Each row below holds a small network's activations on one input, seen along a few directions.
In each table, some parts of the input vary, and every possible input appears once, in random order.
A made-up example of a description, with smaller parts first: one of 2 separate values, together with either a single point or one of 11 places along a line or (one of 4 places along a line, together with one of 5 places around a ring).
Shared parts are said once, and a part with two or three values counts as separate values.

Other details of the inputs shift rows strongly along two fixed directions, in all tables alike. That doesn't count.
To show where, the next rows are all for the same input, with only those details redrawn:
[10 -1 0 2 15 2 16 1 -8 -4 -6 10 1 -4 -9]
[0 -52 -29 10 -39 14 -14 12 80 -19 31 -1 79 53 -45]
[-5 13 -3 3 -20 33 11 6 30 -5 19 -28 -7 -37 54]

A family of inputs:
R1: [-11 -7 3 24 5 -15 3 4 -16 2 -11 3 -8 2 -7]
R2: [7 -1 -2 4 7 -7 19 7 -11 1 -13 -2 -4 5 -8]
R3: [2 -3 8 13 14 -2 -7 -5 -1 -11 -14 20 -10 -2 -6]
R4: [-1 -2 0 4 8 -4 20 10 -11 6 -10 0 -7 6 -11]
R5: [-10 2 -16 -4 1 -5 19 5 -14 6 -8 5 -12 7 -13]
R6: [-10 -11 4 24 3 -18 -2 8 -20 2 -5 5 -12 4 -4]
R7: [-6 14 6 9 8 -22 -1 9 -6 6 -15 6 1 2 -7]
R8: [-25 5 -21 6 -32 17 9 12 15 11 30 -31 -33 -31 55]
R9: [12 -5 2 7 17 5 4 -2 -2 -3 -7 13 -12 -3 -11]
R10: [-13 12 -18 1 -26 35 -2 -3 35 -4 21 -21 -24 -34 51]
R11: [11 4 29 -26 13 1 -26 -19 -21 -13 6 -1 -3 14 -5]
R12: [0 35 24 -25 -26 29 -47 -9 31 -5 39 -44 -1 -22 64]
R13: [-6 4 -16 -8 3 -2 23 -3 -13 4 -9 12 -3 4 -8]
R14: [4 -1 6 6 5 -9 10 -6 -9 -6 -16 19 4 1 2]
R15: [19 -7 14 -35 20 12 -21 -15 -21 4 1 -10 0 5 -11]
R16: [-2 -9 -3 19 9 -6 14 8 -16 10 -4 -4 -10 3 -12]
R17: [-23 -56 -22 21 -48 1 -24 17 80 -14 22 -2 70 66 -42]
R18: [3 -2 7 10 13 -5 0 -12 -2 -6 -17 19 -1 -2 -2]
R19: [10 -1 0 2 15 2 16 1 -8 -4 -6 10 1 -4 -9]
R20: [3 0 -16 -4 11 2 10 -14 -6 2 -8 17 -9 -1 -9]
R21: [-10 -1 6 9 4 -12 10 6 -11 -2 -17 7 -4 5 -5]
R22: [-1 -12 -3 19 6 -9 8 12 -20 10 2 -2 -14 5 -10]
R23: [4 33 26 -32 -40 28 -34 -5 26 3 25 -39 5 -32 52]
R24: [-2 3 -18 -5 1 -8 18 1 -14 0 -12 3 -10 6 -10]
R25: [1 3 -16 -6 8 1 15 -4 -12 -4 -4 15 -5 -2 -11]
R26: [8 13 6 10 17 -14 -11 -9 2 3 -15 19 5 -5 -3]
R27: [8 -3 -4 -45 13 9 -21 -22 -23 4 3 -5 -7 5 -13]
R28: [2 -56 -28 12 -37 14 -20 1 87 -13 27 1 77 55 -44]
R29: [-1 16 5 5 10 -17 2 1 -5 5 -16 14 11 0 -2]
R30: [-6 3 5 5 6 -8 13 -1 -10 -4 -18 14 5 3 -1]
R31: [15 14 22 -32 18 -1 -45 -12 -19 5 -3 1 9 7 -4]
R32: [-12 -15 3 18 4 -21 2 8 -17 3 -2 10 -14 3 -2]
R33: [-25 8 -21 13 -36 21 3 12 15 9 29 -37 -29 -30 55]
R34: [9 13 5 6 9 -18 -1 -3 -4 3 -14 19 10 -2 1]
R35: [-6 3 4 24 8 -28 -12 11 -14 10 -3 4 -6 0 -6]
R36: [-23 26 4 15 -23 10 -7 14 33 9 12 -32 -14 -32 59]
R37: [8 -3 22 -31 15 6 -32 -16 -23 -5 -5 -1 3 7 -3]
R38: [-7 0 3 18 9 -31 -7 12 -11 11 -1 8 -8 -1 -5]
R39: [1 1 6 7 11 -5 5 -2 -8 -12 -13 17 3 -3 -3]
R40: [8 12 8 13 17 -11 -18 -2 3 -2 -12 20 -4 -5 -7]
R41: [-17 2 -5 14 -25 18 10 16 17 11 27 -36 -28 -34 58]
R42: [-7 7 3 24 10 -25 -7 7 -10 9 -9 2 -2 -2 -9]
R43: [-12 -1 -15 1 4 -4 17 5 -13 10 -6 6 -17 9 -13]
R44: [-2 1 5 8 3 -15 8 3 -11 -8 -20 5 -2 5 -3]
R45: [2 15 4 8 8 -25 -3 6 -6 0 -18 4 4 1 -4]
R46: [-6 -49 -44 0 -51 9 -10 2 75 -13 29 6 72 57 -39]
R47: [10 4 4 -39 10 4 -14 -25 -22 -4 15 -5 -12 12 -15]
R48: [14 4 30 -33 -5 2 -14 -14 -22 -5 -5 1 4 2 -13]
R49: [3 0 -1 0 10 -1 24 2 -10 5 -11 7 3 2 -7]
R50: [6 16 6 7 14 -14 -6 1 -4 -4 -11 17 9 -6 -4]
R51: [21 0 22 -30 18 8 -15 -18 -19 -3 12 -10 -5 12 -13]
R52: [7 12 18 -35 -40 42 -11 -7 26 2 30 -50 -2 -33 46]
R53: [-10 -4 -19 11 2 -7 13 4 -20 10 -3 1 -16 4 -14]
R54: [14 4 6 -46 -7 5 -3 -19 -23 3 3 -4 -5 0 -23]
R55: [13 -3 0 1 9 -2 21 -3 -8 2 -9 12 2 0 -4]
R56: [-19 10 -3 10 -26 29 12 15 30 9 18 -39 -20 -27 56]
Describe the family of inputs behind these rows.
> one of 4 places along a line, together with either one of 3 separate values or one of 11 places along a line
The inputs of R37 and R31 match in every part but the place on the line of 4. If R21 is changed in the same way as R37 into R31, which row does it become?
> R7
Which other rows does R20 become when the place on the line of 11 takes its other values? List them by row number.
> R5, R8, R10, R13, R24, R25, R33, R43, R46, R53
Which other rows does R49 become when the place on the line of 11 takes its other values? List them by row number.
> R2, R4, R9, R16, R19, R22, R28, R41, R55, R56
Start at R54 and move only the place on the line of 4, one step at a time. The first step leads to R52. Which rows follow, in order?
> R48, R23
